A small network was shown many inputs. Here are its activations along a few directions, one row for each input.
In each table, some parts of the input vary, and every possible input appears once, in random order.
A made-up example of a description, with smaller parts first: one of 2 separate values, together with either a single point or one of 9 places around a ring or (one of 5 places around a ring, together with one of 6 places along a line).
Shared parts are said once, and a part with two or three values counts as separate values.

Other details of the inputs shift rows strongly along two fixed directions, in all tables alike. That doesn't count.
These rows show it; all are for the same input, with only those details redrawn:
[-43  21  25  36 -35 -46 -43  -7  34 -36  14 -42  -3 -19]
[-21  34  14  29  -6   9   8  10  48 -78 -17 -26   0  11]
[-40  37  37  39 -24 -12 -13  13  64 -93 -16 -44  -4  -3]
[ 34  12 -59 -21  24  34  34 -19 -25  28  19  46  16  36]
[ 45  23 -62 -22  42  73  60  -8 -11  -3  -5  55  17  51]
[ -6  23  -7  13  -2   8   4  -4  21 -33   2  -5   5  14]
[ 15  -4 -57 -12  -5 -24 -23 -43 -48  84  53  32  14   2]
[-37  29  30  40 -28 -24 -23   7  49 -70  -2 -44   0 -10]

Rows:
R1: [-40 -22  75  19 -30 -44 -44  13  53 -28   1 -61 -11 -34]
R2: [ 51 -25 -34 -46  43  63  52  -8 -27  10 -31  54   0  30]
R3: [ 22 -47 -20 -36   5 -18 -16 -30 -37 108  40  30   4 -13]
R4: [-19  30  35  33 -17   5   6  51  48 -53 -11 -29 -15  -9]
R5: [ 50 -15 -32 -39  46  83  67  25 -14  12 -17  55   9  26]
R6: [-25   6  31  22 -10 -17   1  16  50 -31   6 -34   0 -12]
R7: [ 45  22 -61 -22  43  73  60  -7 -11  -4  -5  55  18  51]
R8: [-51  54  71  10 -10 -51 -29  -2 -15 -27 -41 -63  32 -18]
R9: [  8 -14 -28  -3  -8 -31 -26  -8 -25  82  50  14  10 -21]
R10: [-26 -43  20   1 -48 -79 -80 -31 -32  50  25 -25 -11 -61]
R11: [ 45  25 -62 -15  48  69  59   2 -13  -1  -6  60  12  51]
R12: [-25  37  13  38 -22 -21  -9  22  23 -43  -1 -16 -16   1]
R13: [ 16   9 -53   1   6 -11  -7 -23 -43  68  40  40   4   9]
R14: [-29  -3  23  18 -18 -20 -11 -11  19 -54 -17 -36  -8   9]
R15: [ 15   3 -11  -8  25  31  34   9  25  -3   2  10  10  16]
R16: [  9  -7  25 -14  22  55  41  10  35 -70 -59   0 -15  22]
R17: [ 11  -5 -44 -17   7 -22 -19 -51 -31  80  50  28  10  17]
R18: [ -2 -28  13   2 -18 -29 -30  -4 -27  23   2  -1 -19 -27]
R19: [ 30  -5  -3 -14  30  66  45  26   5 -50 -55  26 -11  17]
R20: [-35  27  19  34 -25 -21 -12   1  38 -55   1 -33  -1  -7]
R21: [ -1 -28 -26  -8  -8 -31 -23 -23 -17  85  51   0  18  -4]
R22: [  6 -12  18   6  -3   9   3  26   8   2  -5  -2  -9 -20]
R23: [-20 -41  18   8 -37 -80 -71  -4 -21  76  44 -16  -4 -61]
R24: [-21 -15  49  15  -3  18  13  35  58 -64 -35 -45  -2   2]
R25: [ 13 -29 -13 -13 -18 -32 -30  -7 -62  67  16  28 -20 -26]
R26: [-37  24  22  33 -14 -26  -6  -2  45 -54  -1 -31  -5   0]
R27: [-15  -1  45  21 -21 -10 -12  51  27 -36 -15 -29 -18 -29]
R28: [ 14 -26 -12 -14 -16 -27 -30  -3 -55  55   9  23 -19 -25]
R29: [ -3  -4  26  11 -12   0  -3  41  11  -5 -11  -6 -19 -20]
R30: [  0 -24  21  -5   2   1   9  12  18   0  -4  -6  -2 -14]
R31: [ 25 -26 -11 -23  11  29  22   8 -11  32   4  22   8  -3]
R32: [-27 -15  55  13  -8   6  -6  19  50 -91 -54 -48 -12   2]
R33: [ -1   2 -38   8 -10 -39 -28 -25 -37  67  47  24   4  -4]
R34: [-24  23  15  27   0   7   8   6  55 -74 -18 -35   5  30]
R35: [ 35  21 -36 -14  22  52  39  10 -28 -18 -28  42 -16  35]
R36: [  9  12 -10   2   9  19  16  -1  -5 -37 -24  10 -13  15]
R37: [ 18  23 -30  -5  32  40  45  -7  18 -28  -9  25   8  39]
R38: [-26 -46  18   0 -42 -80 -75 -25 -43  57  32 -13 -13 -55]
R39: [ 35 -11 -17 -19  33  62  50  29  -1   6 -22  35  -1  13]
R40: [-27  19  40  27 -13   6  -1  38  62 -67  -8 -44  -1 -12]
R41: [ 11 -46  -6 -22  -5 -37 -21 -18 -27  81  37  14   6 -27]
R42: [ 34   1 -36 -20  20  43  32   4  -4  31  17  25  18  16]
R43: [  9 -42 -13 -23 -18 -32 -29 -31 -52  64  19  19  -5 -28]
R44: [ 15  67  20 -27  59  73  73  35   8 -14 -54  -5  58  33]
R45: [ 1 -1  5 -4  8  7  3 -2 31  9 17 -9  7  6]
R46: [ 13  24  -2   4  26  75  58  36  51 -63 -30  -1   9  23]
R47: [ 14   6  10 -52  18 -25 -15 -28 -90 104 -15  12  45 -17]
R48: [ 30  41 -32   7  40  74  58  19  21 -52 -30  31   0  47]
R49: [  0 -28  22  -7   5  14   7  17  28 -13 -12 -19   7   5]
R50: [  2  11   3  18  -2   7   5  21  17   2  13  -7  -1 -10]
R51: [ 24 -41 -33 -27  -1 -21 -22 -27 -69  88  21  41  -9 -20]
R52: [ 42   6 -52 -32  42  72  60  -7 -35 -12 -21  58   1  46]
R53: [ 16 -30  -7  -9  -8 -23 -24   2 -31  72  29  14  -3 -31]
R54: [-52  -1   8  33 -50 -97 -81 -29 -10  42  60 -27  -2 -39]
R55: [-39  17  19  33 -17 -20 -13  -2  46 -51  -2 -42   2  12]
R56: [-30  13  38  41 -27 -32 -29  30  43 -30  12 -49  -5 -31]
R57: [ 35  -8  -9 -16  25  53  35  16 -11 -25 -42  30 -12  11]
R58: [-32  29  32  26  -8  -5   2  -2  60 -70 -10 -32  -7  16]
R59: [ 10   6 -19  -2  11  18  15  -6 -18 -14 -15  21 -12  16]
R60: [ 43 -33 -28 -48  33  39  31 -22 -32  36 -12  43  -3  24]
R61: [ 37  -9 -49 -33  30  27  38 -30 -40  21   0  44   1  34]
R62: [-34  24  36  35 -33 -28 -22  21  14 -69 -22 -30 -31 -13]
R63: [-37 -24  15   8 -43 -90 -75 -57 -27  47  44 -29 -13 -34]
R64: [ 10 -40  -9 -21  -8 -28 -28  -6 -36  78  39  17   5 -30]
R65: [-34  71  39   7  13 -23  -6  -1  -4   0 -29 -33  46   6]
R66: [ 16  27  -3   9  11  45  34  48  27 -32 -12   4  -4  12]
R67: [-17 -19  40   8  -2  15   8  16  34 -73 -50 -35 -12   9]
R68: [ 10  42 -15  17  10  34  29  28  16 -47 -16  14  -7  27]
R69: [ 12  -4 -56 -13   0 -23 -24 -35 -51  83  55  36  11   5]
R70: [-49   1  50  33 -38 -60 -41 -13  25 -58  -5 -52 -18 -23]
R71: [  2 -28  13 -12   2  -2   3  -7  -6  -9 -19   4 -11  -7]
R72: [-42   4  40  32 -31 -39 -36  20  39 -19  22 -47  -3 -32]
R73: [-41   3  46  27 -21 -31 -24   9  59 -28  13 -56  -4 -18]
R74: [ 42  15 -39 -14  40  73  64  23   4   6  -8  39   8  31]
R75: [-26 -14   2  22 -46 -86 -73 -35 -46  51  41 -14 -16 -40]
R76: [-16   5  11  21 -23 -37 -30  -9 -11 -16   2 -19 -19 -17]
R77: [ -4   9   0   3   5  15  10   3   2 -58 -20  -4  -8  11]
R78: [ 10  -8 -19 -11  12  17  12 -23  -8 -14 -14   5   0  32]
R79: [ 13 -41 -10 -21 -14 -28 -27 -13 -33  79  37  14   8 -33]
R80: [ 46   4 -54 -35  32  66  48 -19 -34  -2 -18  52   4  41]
R81: [-18   8  28  20   2  17  13  27  66 -58 -16 -45   8  15]
R82: [  1   5  28 -37   8 -38 -19 -10 -62 108   4  -9  53 -30]
R83: [ 33 -15 -20 -33  31  60  38   7 -17 -14 -36  37  -6  18]
R84: [ 17 -22 -37 -29   4 -21 -20 -58 -51  70  32  27  -3   9]
R85: [-25  -3  10  11 -30 -42 -27 -23  -9 -15   6 -19 -13 -17]
- What is each input in this table made of? => one of 5 places around a ring, together with either a single point or (one of 2 separate values, together with one of 8 places along a line)
- Start at R48 and move only the place on the ring of 5, one step at a time. The first step leads to R56. Which rows follow, in order? => R53, R57, R76
- Start at R49 and move only the place on the ring of 5, one step at a time. The first step leads to R81. Which rows follow, in order? => R34, R78, R32
- Change only the choice among 2 separate values in R66. List by row number the other rows that result. => R4
- Change only the choice among 2 separate values in R24. List by row number the other rows that result. => R49

Rows:
R86: [-27  17  10  30 -18 -23 -19  -2  29 -35  12 -25  -3  -3]
R87: [ -5  -4  36   1   4  22  14  25  25 -60 -47 -18 -13  -2]
R88: [-25 -24  40   8 -29 -40 -37   6   7  -2  -2 -32 -13 -37]
R89: [-27   7   5  30 -28 -45 -37  -5  19   6  38 -23  -3 -16]
R90: [ -4  -9  32   1   0  17  11  25  27 -47 -34 -17 -10  -8]
R91: [  5  -3  28  -2  16  49  38  36  38 -70 -50  -8  -9   7]
R92: [ 35 -20 -15 -26  26  48  36  14  -8  13 -17  30  -1   9]
R93: [ 34 -21 -15 -24  26  48  37  20  -5  15 -13  29  -1   9]
R94: [-21  28  11  25  -7  -3  -2   2  29 -58 -10 -21  -6  13]
R95: [ 34  23 -49 -12  36  65  55  -1   1 -19  -7  40   9  48]
R96: [-34  12  13  29 -29 -50 -40 -16  15 -12  24 -29  -6 -13]
R97: [-12  -7  40   6  -3  12   8  26  28 -57 -41 -25 -13  -8]
R98: [-31  10  11  33 -30 -45 -38  -7  23  -8  30 -29  -4 -16]
R99: [  3  -7 -45  -6 -15 -51 -40 -47 -60  88  57  25   5  -7]
R100: [ 12  36 -32 -15  21  -1  11 -19 -34  64  25  20  40  20]
R101: [ 28  22 -44  -9  32  55  49  -5  -3 -19 -10  35   6  47]
R102: [  8 -47 -12 -25 -15 -49 -42 -31 -57  99  36  17  -3 -32]
R103: [-34  11  11  30 -31 -48 -41 -13  15 -11  26 -30  -5 -13]
R104: [ 27   1  -7 -40  29  19  22   1 -42  68  -8  23  32   2]
R105: [ 32 -25 -21 -34  17  20  15  -7 -46  44  -9  37  -2   1]
- What is each input in this table made of? => one of 2 separate values, together with either a single point or one of 9 places along a line
- List by row number the other rows that have the choice among 2 separate values in common with R103. => R86, R89, R94, R95, R96, R98, R99, R100, R101
- Change only the choice among 2 separate values in R102. List by row number the other rows that result. => R96

Rows:
R106: [ -9 -25  11  -3 -12 -19 -19 -12  -3  -2  -5 -11 -11  -9]
R107: [-35  20  68  27 -17  -3  -3  38  41 -99 -57 -49 -18 -21]
R108: [ 21  -3  -7 -28  24  25  25  -2 -18  29 -11  16  18  14]
R109: [-13  -9  -2   5 -13 -21 -20 -21   2  -9   9 -10  -6  -2]
R110: [-30  -4  52  26 -28 -16 -21  29  33 -76 -38 -40 -27 -27]
R111: [ -7   9 -15  22 -13 -13 -11  -2  12  -5  29   0 -10   1]
R112: [ 28   0  -2 -20  40  73  62  28  26 -30 -37  16   9  30]
R113: [-15  12 -15  21 -17 -24 -22 -13  -1 -11  19  -2 -11   4]
R114: [  7 -18 -26 -13  -4 -27 -20 -27 -26  80  48  13  18  -9]
R115: [ 29 -12 -10 -19  19  33  26  22 -16  27  -6  27   4  -3]
R116: [-38  34  22  36 -29 -53 -41  -2  15  -6  23 -38   7 -17]
R117: [ 33 -24 -16 -17  14  33  20  16 -15  18  -6  32 -13  -2]
R118: [ 19  21 -38   1  17  25  25   3  -4  20  22  26  12  22]
R119: [-13  23  16   8   7  13  14  -1  25 -59 -27 -17   3  16]
R120: [-32 -30  10  18 -44 -81 -71 -32  -4  50  58 -28  -7 -41]
R121: [-38  12  36  18 -26 -51 -40  -8  19  -4  12 -45  13 -22]
R122: [ 27 -14 -23 -34   9  -4  -3  -7 -62  90  16  35  13 -12]
R123: [ 25 -13  -2 -14  29  61  48  20  28 -38 -33  14  -9  25]
R124: [ 17  14 -57 -11   7 -15  -8 -37 -55  68  37  42  10  17]
R125: [ 24   9  -3 -23  38  64  58  10   5 -44 -52  18   4  37]
- Changing only one part turns R118 into R114. The same change can be made to R113. Which row results? => R109
- What is each input in this table made of? => one of 4 places along a line, together with one of 5 places around a ring
- Start at R124 and move only the place on the line of 4, one step at a time. The first step leads to R119. Which rows follow, in order? => R125, R107
